These are the activations of a small neural network, seen along a few directions. Each row is one input.
Each table varies a few parts of the input and shows all the possible inputs, shuffled.
Descriptions start from the smaller parts, as in this example, which fits no table here: line(4) and (point or line(11) or (values(3) and ring(5))).
Shared parts are said once, and a part with two or three values counts as separate values.

Other details of the inputs shift rows strongly along two fixed directions, in all tables alike. That doesn't count.

Rows:
row 1: [ 18  -8  16 -10  -3  -1   3  -3  12  -6  11]
row 2: [  2 -24  -1   5  16 -10  26 -21 -17  56  10]
row 3: [-12  16 -19  12   0   1   2  -5  -9   1  -7]
row 4: [-11  37 -14  29  -2  24  -9   7   3 -18   1]
row 5: [-20  -1 -11  23  29   0  26 -23 -36  57  10]
row 6: [-3 21 -7 27  3 22 10 -6 -4 -1  6]
row 7: [  6  -6  15   6  26  -1  22 -19  -3  31   7]
row 8: [ -6 -21  -1   2  25 -12  28 -17 -17  55  15]
row 9: [-26  36 -14  31  -9  16 -10  13  -6 -25  -4]
row 10: [-18  26  -4  21   0  16  10   7  -9   2   5]
row 11: [ 12 -39  14 -34  10 -24   2  -7  12  13   0]
row 12: [-15  37 -16  32 -13  16  -5  -3  -4 -20   7]
row 13: [-20  29 -26  34   6  20  16 -16 -31  33   3]
row 14: [ 18 -16  29 -39  -9 -16 -15  17  29 -31  -6]
row 15: [ 12  -1  12 -18 -30  -3 -27  28  26 -66 -15]
row 16: [-14  23 -21   5   0   7  -3   5  -4  -8  -2]
row 17: [  4 -13  19 -13   1  -5  -4  11   9  -4   3]
row 18: [ 13 -12  -7 -32 -23  -9 -30  15  30 -54 -17]
row 19: [ 27 -31  29 -25   5 -19   6  -6  17  15  17]
row 20: [  6 -18  21  -8  -4 -10  -6   9   9  -7  -4]
row 21: [-19  12   0  46  27  10  35 -24 -29  73  26]
row 22: [ -6  21 -20  10 -13   7 -10  -3  -4 -14 -14]
row 23: [-42  44 -16  57  13  21  23  -7 -36  29   9]
row 24: [  4 -22  25   4   8 -11  16  -3  -8  26   4]
row 25: [ 18 -48  15 -30  14 -26  14  -9   7  33   7]
row 26: [  3   9   8 -11 -17   9 -11  21  14 -37  -3]
row 27: [ -1  25 -19  -1 -22  12 -23   4   5 -36 -18]
row 28: [-24  32 -12  40  -5  25  17   7 -20   1   6]
row 29: [  5 -21   3 -29   2 -13  -7   0  14  -6  -2]
row 30: [-18  27 -26  17   2   8   2   1 -12   1  -1]
row 31: [ 10  -6 -10 -25 -10  -5 -25  16  15 -38  -9]
row 32: [ 25 -26  29 -22   4 -18   9 -12  15   6  11]
row 33: [-17  38 -16  34 -11  17 -12   2  -1 -19   3]
row 34: [ 20  -9  16 -14  10   2   0   0  17  -6   1]
row 35: [ 24 -38  43 -43   4 -27   8   4  18   6   2]
row 36: [ 12  -9  -2 -11   0 -10   3  -5   0  13  -5]
row 37: [ -3  18 -22   0 -25  15 -25   5   7 -40 -15]
row 38: [  6 -17  25  10  35 -14  29 -25 -10  65  16]
row 39: [ 12   0  13 -23 -29  -3 -25  28  29 -65 -13]
row 40: [ -4 -18  -3  11  26  -8  27 -20 -29  60  11]
row 41: [ 18 -22  24 -29 -12 -11 -21  22  26 -30  -4]
row 42: [  4  -7  -4  -3   2   2  -1 -14 -11  17  -6]
row 43: [-20  26 -32  12 -11  17 -14  10  -1 -29  -2]
row 44: [ 10 -36  31  -7  15 -13  18  -2  -3  40  10]
row 45: [ 14 -25  24 -12  -3  -5   1  11   7  -1   1]
row 46: [-19  33 -25   8  -7  11 -14   5  -3 -25 -10]
row 47: [  6 -31  12 -22  24 -19  11 -15  -9  37   6]
row 48: [  1 -17   2   0  23 -15  28 -17 -17  55   9]
row 49: [-23  30 -13  45  -6  25  14   7 -22   0   4]
row 50: [ 17 -21   2 -24  -8  -6  -7  -3  10  -1  -2]
row 51: [-20  32 -27  14  -5   9  -9   3  -6 -18  -9]
row 52: [ 19 -10  -5 -30 -23  -5 -35  11  21 -49 -21]
row 53: [ -7  21 -26  15 -11  19 -12  -1 -13 -11  -7]
row 54: [-30  39 -14  39   2  24   9   6 -19   4   6]
row 55: [-13  25 -29   9  -5  15 -18  11  -8 -27  -5]
row 56: [ -1   2 -17  -2 -17   4 -15   1   7 -23 -12]
row 57: [ 35 -37  36 -35   8 -20   6 -11  24   3   3]
row 58: [ -3  13 -25  11 -13  11 -14   5  -6 -18  -9]
row 59: [ 12 -21   0 -21   0 -14  -9  -2   4  -4  -8]
row 60: [ 21 -43  41 -36   6 -28  -4   5  19   6  -1]
Description of these inputs: values(2) and (ring(6) or ring(9) or (values(3) and line(5))).
Changing only the values(2) part turns row 21 into row 33. The same change can be made to row 10. Which row results?
> row 14
Changing only the values(2) part turns row 56 into row 2. The same change can be made to row 22. Which row results?
> row 36
Which other rows does row 27 become when the values(3) part takes its other values? List them by row number.
> row 37, row 42
Which other rows does row 39 become when the values(2) part takes its other values? List them by row number.
> row 28
Which other rows does row 4 become when the ring(6) part takes its other values? List them by row number.
> row 1, row 6, row 19, row 21, row 34
